Look-ups in named tables: a row name and a column name give one cell, copied from the table.

Mulo:
,Zuri,Faz,Gedov,Meko,Kupab,Vufod
Totufa,143,145,144,144,146,143
Fosol,190,143,77,122,52,123
Nege,39,132,94,172,231,101
Sekeben,151,144,123,152,133,146
Dema,114,173,118,229,168,92

Gedov of Totufa: 144
Zuri of Totufa: 143
Zuri of Fosol: 190
Kupab of Totufa: 146
Meko of Dema: 229
Kupab of Dema: 168
Kupab of Nege: 231
Faz of Sekeben: 144
Vufod of Dema: 92
Faz of Nege: 132
Vufod of Sekeben: 146
Vufod of Fosol: 123
Meko of Sekeben: 152

Rof.csv
,Dezezo,Naror,Toloz
Giriz,203,173,176
Poro,187,170,181
Gagemug,133,161,151
Tam,42,159,144

Dezezo of Giriz: 203
Naror of Gagemug: 161
Toloz of Tam: 144
Naror of Poro: 170
Naror of Giriz: 173
Dezezo of Gagemug: 133
Toloz of Poro: 181
Naror of Tam: 159
Dezezo of Tam: 42
Toloz of Giriz: 176
Toloz of Gagemug: 151

Table Fize
|  | Bivote | Gadesat | Zaro | Mosok | Retu |
|---|---|---|---|---|---|
| Pomotig | 14140 | 7373 | 26682 | 45450 | 74443 |
| Kene | 44419 | 59742 | 28430 | 41379 | 30181 |
| Sovi | 64895 | 51836 | 67968 | 33486 | 29968 |
| Lapamis | 57498 | 39216 | 3542 | 42946 | 36726 |
| Dut | 36383 | 35887 | 46847 | 33742 | 55219 |
| Nolu | 49131 | 59612 | 53144 | 33290 | 47947 |
| Zukevis | 26784 | 14784 | 56314 | 50405 | 39266 |
| Vut | 63738 | 38160 | 56300 | 52756 | 37290 |
| Pinimoz | 52418 | 40380 | 34325 | 39052 | 68284 |
| Nubeze | 79613 | 64895 | 77684 | 30512 | 25516 |

What is the Retu of Pinimoz in Fize? 68284
What is the Zaro of Nubeze in Fize? 77684
What is the Gadesat of Kene in Fize? 59742
What is the Bivote of Pinimoz in Fize? 52418
What is the Mosok of Lapamis in Fize? 42946
What is the Bivote of Sovi in Fize? 64895
What is the Mosok of Zukevis in Fize? 50405
What is the Mosok of Nolu in Fize? 33290
What is the Bivote of Nolu in Fize? 49131
What is the Bivote of Kene in Fize? 44419
What is the Mosok of Kene in Fize? 41379
What is the Retu of Vut in Fize? 37290
What is the Gadesat of Sovi in Fize? 51836
What is the Retu of Pomotig in Fize? 74443
What is the Zaro of Dut in Fize? 46847
What is the Bivote of Pomotig in Fize? 14140

Merodan:
         Lesigos   Fad  Ledogaf
Gidekin    -29.0  11.9    -58.2
Dip        -26.0  12.1    -59.2
Bimu       -22.7  52.7     49.7
Sofed       33.4  20.5    -10.4
Vazikif    -25.0  52.9     49.8

What is the Fad of Vazikif in Merodan?
52.9
What is the Fad of Dip in Merodan?
12.1
What is the Lesigos of Sofed in Merodan?
33.4
What is the Ledogaf of Gidekin in Merodan?
-58.2
What is the Ledogaf of Vazikif in Merodan?
49.8
What is the Lesigos of Bimu in Merodan?
-22.7
What is the Ledogaf of Sofed in Merodan?
-10.4
What is the Fad of Sofed in Merodan?
20.5
What is the Fad of Bimu in Merodan?
52.7
What is the Fad of Gidekin in Merodan?
11.9
What is the Ledogaf of Bimu in Merodan?
49.7
What is the Lesigos of Vazikif in Merodan?
-25.0
What is the Lesigos of Gidekin in Merodan?
-29.0
What is the Ledogaf of Dip in Merodan?
-59.2
What is the Lesigos of Dip in Merodan?
-26.0
Which row has the largest Fad? Vazikif

Zutoro:
,Zug,Vol,Segute
Nev,59,59,130
Rakizim,229,229,121
Tigun,10,10,144
Nit,157,157,108
Gup,227,227,144
Rur,249,249,157
Paloki,210,210,140
Rog,250,250,142

Rakizim, Vol: 229
Tigun, Vol: 10
Tigun, Zug: 10
Paloki, Vol: 210
Nev, Segute: 130
Nit, Zug: 157
Nit, Vol: 157
Paloki, Segute: 140
Rur, Segute: 157
Gup, Vol: 227
Paloki, Zug: 210
Tigun, Segute: 144
Rakizim, Zug: 229
Rog, Vol: 250
Rog, Zug: 250
Rur, Zug: 249
Rog, Segute: 142
Gup, Zug: 227
Rur, Vol: 249

Table Zuvos
|  | Fifiv | Digokop | Zupim | Disit | Tifez |
|---|---|---|---|---|---|
| Zatu | 77536 | 63290 | 46654 | 80988 | 94045 |
| Balovuz | 84587 | 44567 | 48387 | 41945 | 24979 |
| Bon | 40299 | 46947 | 66856 | 40376 | 62834 |
| Zagu | 78883 | 69695 | 35121 | 98132 | 58074 |
| Buzi | 56370 | 56522 | 17528 | 66064 | 20914 |

Zatu, Disit => 80988
Bon, Digokop => 46947
Buzi, Disit => 66064
Bon, Disit => 40376
Bon, Zupim => 66856
Bon, Fifiv => 40299
Buzi, Tifez => 20914
Zagu, Digokop => 69695
Balovuz, Tifez => 24979
Balovuz, Fifiv => 84587
Zagu, Disit => 98132
Zagu, Zupim => 35121
Zatu, Digokop => 63290
Zatu, Fifiv => 77536
Buzi, Zupim => 17528
Balovuz, Disit => 41945
Zatu, Tifez => 94045
Zatu, Zupim => 46654
Bon, Tifez => 62834

